Each row below holds a small network's activations on one input, seen along a few directions.
In each table, some parts of the input vary, and every possible input appears once, in random order.
A made-up example of a description, with smaller parts first: one of 4 places along a line, together with either a single point or one of 11 places along a line or (one of 3 separate values, together with one of 5 places around a ring).
Shared parts are said once, and a part with two or three values counts as separate values.
In the rows, 128 means zero.

A family of inputs:
x1: [128 128  78  99 131 141 162 133 149 114 127 112 157 130 197 141 117]
x2: [123 116  98  74 132 172 157 125 165 109 139 131 142 117 169 134 124]
x3: [131 147 169 198 157  99  92 135  88 113 112 123 123 138  76 111 153]
x4: [106 127 120 156  73  49 140 139 103 204 107 140  73 108  41 187 125]
x5: [131 135 172 188 143 116  80 128  96 111 127 135 109 142  63 102 131]
x6: [125 113 111  66 122 162 142 118 166 105 144 138 128 109 164 131 135]
x7: [116 160 148 135 114 125 135 141 104 161 104 106 179 155 108 118 122]
x8: [123 144 176 114 110 153 105 120 130 155 118 124 149 145  61 109 135]
x9: [134 138 185 128 115 154  96 113 126 145 130 126 139 126  57 101 126]
x10: [130 160 136 152 116 112 144 146 100 168 106  92 167 164 130 111 126]
x11: [106 144 161 121 125 128 110 142 117 161  90 122 166 158  82 117 131]
x12: [146 159 128 160 129  98 148 151  77 171 111  89 177 166 139 111 129]
x13: [114 101  50 124  85  64 163 113 137 168 126 159  37  79 137 218 119]
x14: [143 115 116 124 145 139 130 104 145  84 162 145  87 105 173 128 120]
x15: [127 103 107 145 149 129 118 117 129  70 162 141  88 113 170 130 126]
x16: [128 108 114  86 128 163 124 113 167 101 158 146 117  98 156 127 124]
x17: [139 122  74 115 135 126 164 144 147 120 127 111 143 132 216 137 125]
x18: [152 118  68 122 147 112 162 150 130 123 129 110 150 136 223 143 128]
x19: [115 110  91  78 138 140 146 133 159 116 117 131 143 124 180 134 128]
x20: [124 108 106 156 168 110 115 127 128  73 146 140 100 112 174 140 147]
x21: [135 100 117 100 129 154 136 113 155  87 160 156 101  98 167 122 118]
x22: [113 144 172 120 122 158 113 137 125 155 112 124 163 150  64 120 131]
x23: [142 126 188 146 122 142  95 116 120 132 127 138 127 134  53  93 122]
x24: [144 146 189 165 136 129  96 113 108 126 131 133 110 132  72 105 128]
Changing only one part turns x23 into x21. The same change can be made to x4. Which row results? -> x13
What is each input in this table made of? -> one of 2 separate values, together with either a single point or one of 11 places along a line
Change only the choice among 2 separate values in x19. List by row number the other rows that result. -> x11
Change only the choice among 2 separate values in x14. List by row number the other rows that result. -> x24

A family of inputs:
x25: [110 116 110  87 139 156 146 144 163 105 150 139 142 125 199 148 150]
x26: [125 105 110  75 140 171 152 134 145 105 161 141 120 114 170 147 140]
x27: [163 169 167 149 140 122 128 152  93 176  90  75 205 179 100  82 147]
x28: [ 92 169 165 204 134  85  98 135  79 150  89 119 108 136  23 159 153]
x29: [110 131 155 102  85 136 114 131 139 182  98 124 149 137  21 125 125]
x30: [160 125  86 125 124 122 147 104 143 131 144 124  96 108 175 157 113]
x31: [118 175 195 201  83 117 118 125  66 174 127 121 127 156  45 103  81]
x32: [142 118 115  90 146 147 148 113 157 119 141 148 122 100 178 153 133]
x33: [124  85  71 129 138 119 155 156 135  94 136 138 124 123 167 135 114]
x34: [130 115  86 123 131 112 137 118 141 101 109 127  91 125 181 130 109]
x35: [142 148 230 175 151 159  50  97 118  87 128 133 132 139  39  48 125]
x36: [109 105  81  90 140 130 132 140 142 113 149 131 168 132 201 139 138]
x37: [138 103  92 114 115  87 139 115 143 129 140 145  82  90 166 138 136]
What is each input in this table made of? -> either one of 5 separate values or one of 8 places around a ring
What sort of input is x31? -> one of 5 separate values
A walk changes only the place on the ring of 8. It starts at x33 and steps to x34. List the rest of the walk in order. -> x37, x30, x32, x26, x25, x36

A family of inputs:
x38: [124 126 120 149  73  91 142 134 113 202 102 108 121 147  36 136 112]
x39: [140 189 181 141 143 175 102 140 119 140 114  81 225 181 107  83 159]
x40: [ 94 101 146 194 126 111  84 112 114  91 156 156  72 115  57 120 133]
x41: [123 116 176  99 127 125  95 108 150 149 108 157  91 100  36 147 162]
x42: [134 102  93  86 119 116 144 126 155 119 145 124 111 104 172 123 113]
x43: [111 128 100 105 125 129 140 140 145  96 131 139 117 126 168 170 122]
x44: [156 125  84 139 160 114 148 133 131 114 143 125 135 116 175 155 146]
x45: [151 106  94 123 131 126 136 127 158 121 138 116 109 113 184 135 140]
x46: [105 117  89  88 124 143 142 137 139 121 117 150 125 111 159 161 112]
x47: [110 111  90  93 105 132 155 115 156 132 126 147 137 106 160 149 114]
x48: [127 146 166 171  84  94 132 112  88 185 153 150  69 110  79 161 111]
x49: [112 139 151 190 139  48 106 143  80 158  76 132 111 151  96 135 133]
x50: [115 158 186 121 134 165 128 162 122 125 120  90 203 156 120  82 121]
x51: [141 141 150 104 135 181 115 127 111 115 134 139 176 166 126  61 127]
x52: [174 143 159 125 154 180 109  97 142  96 140 126 149 144 145  62 111]
x53: [147 103  92 126 143 113 151 133 116 100 133 121 111 116 187 131 136]
x54: [111 125 100 121 154 132 147 129 139 112 138 117 115 113 169 166 126]
What is each input in this table made of? -> either one of 4 places along a line or one of 5 separate values or one of 8 places around a ring

A family of inputs:
x55: [123 118 106 170 146  94 134 143 122 100 134 122 109 129 155 130 153]
x56: [113 141 156 147 137 135 113 145 115 137 112 119 150 151 115  96 141]
x57: [122 122 162 118 140 129 116 124 135 133 113 129 150 127  77 123 136]
x58: [147 117  61  68 130 152 173 135 169 115 137 109 155 124 237 141 122]
x59: [115 143 115 125 103 114 152 128 132 172 117 106 122 126 113 148 115]
x60: [142 114 111 134 114  94 150 132 111 163 122 119 114 128 146 153 124]
x61: [142 156 161 151 126 130 145 133  86 136 114 108 179 150 133 102 116]
x62: [143 103 116 140 129 125 124 108 127 120 153 152  79 117 128 130 107]
x63: [128 137 106 135  99 104 152 140 116 153 107 127 126 105 137 155 122]
x64: [125 137 134 136 113 118 137 141 117 145  86 113 162 144 104 120 115]
x65: [115 122  98 139 126 109 129 139 123 139 127 137 118 117 128 161 133]
x66: [128 134 151 103 125 136 125 125 134 144 124 138 120 127  77 138 150]
x67: [132 124 167 136 134 159 102 117 119 122 126 119 122 127  89  84 136]
x68: [136 126 139 116 110 147 115 111 131 131 146 144 109 131  82 115 125]
x69: [102 140 146 120 114 123 119 111 129 134 120 135 110 113 107 152 127]
x70: [116 120 156 112  98 129 115 113 148 135 145 137 104 114 103 142 117]
x71: [127 126 122 141 139 115 123 127 121 118 124 146  89 112 134 149 126]
x72: [135 117 130 122 110 124 112 128 149 128 149 148 102  98 112 144 128]
x73: [138 159 168 153 150 153 107 124 107 110 122 121 158 141 110 105 131]
x74: [123 123 118 129 130 124 122 125 135 140 139 149 102 104 118 153 135]
x75: [113 122 129 143 138 121 114 146 129 127 100 128 157 153  96 125 127]
x76: [134 146 148 164 152 138 120 145 105 117 121 122 171 158 122 107 128]
x77: [127 151 121 113 103 117 147 142 123 172 113 119 138 139  98 125 120]
x78: [114 110  73  81 139 161 168 144 168  84 150 124 147 124 235 136 134]
x79: [103 132 140 116 106 117 132 143 118 148 131 131 135 141 103 130 140]
x80: [145 114 123 148 139 110 109 122 140  93 154 135  89 116 140 118 132]
x81: [145  99  70  70 144 186 152 100 177  80 167 135 126 113 213 124 117]
x82: [120 145 173 132 141 142  94 114 106 129 108 125 139 138 106  99 132]
x83: [139 146 154 124 124 122 118 125 106 169 105 109 164 156 117  98 129]
x84: [137 116 146 137 127 145 107 118 141 116 127 135 139 134  77 103 118]
x85: [122 113 115 132 132 100 134 139 105 133 135 135 108 118 145 149 116]
x86: [152 126  96 157 135  87 142 133 121 128 120 109 119 131 154 134 146]
x87: [127 129 117 152 154 100 114 112 114  94 132 134  97 113 147 129 139]
x88: [126 110  81  73 149 170 157 123 176  86 149 145 132 113 228 134 123]
x89: [101 128 120 133 116 115 130 132 131 141 120 131 118 134 115 158 125]
x90: [152 142 179 138 134 164 102 121 122 115 157 113 149 144 104  97 122]
Changing only one part turns x74 into x63. The same change can be made to x73. Which row results? -> x61
What is each input in this table made of? -> one of 4 places along a line, together with either a single point or one of 8 places along a line
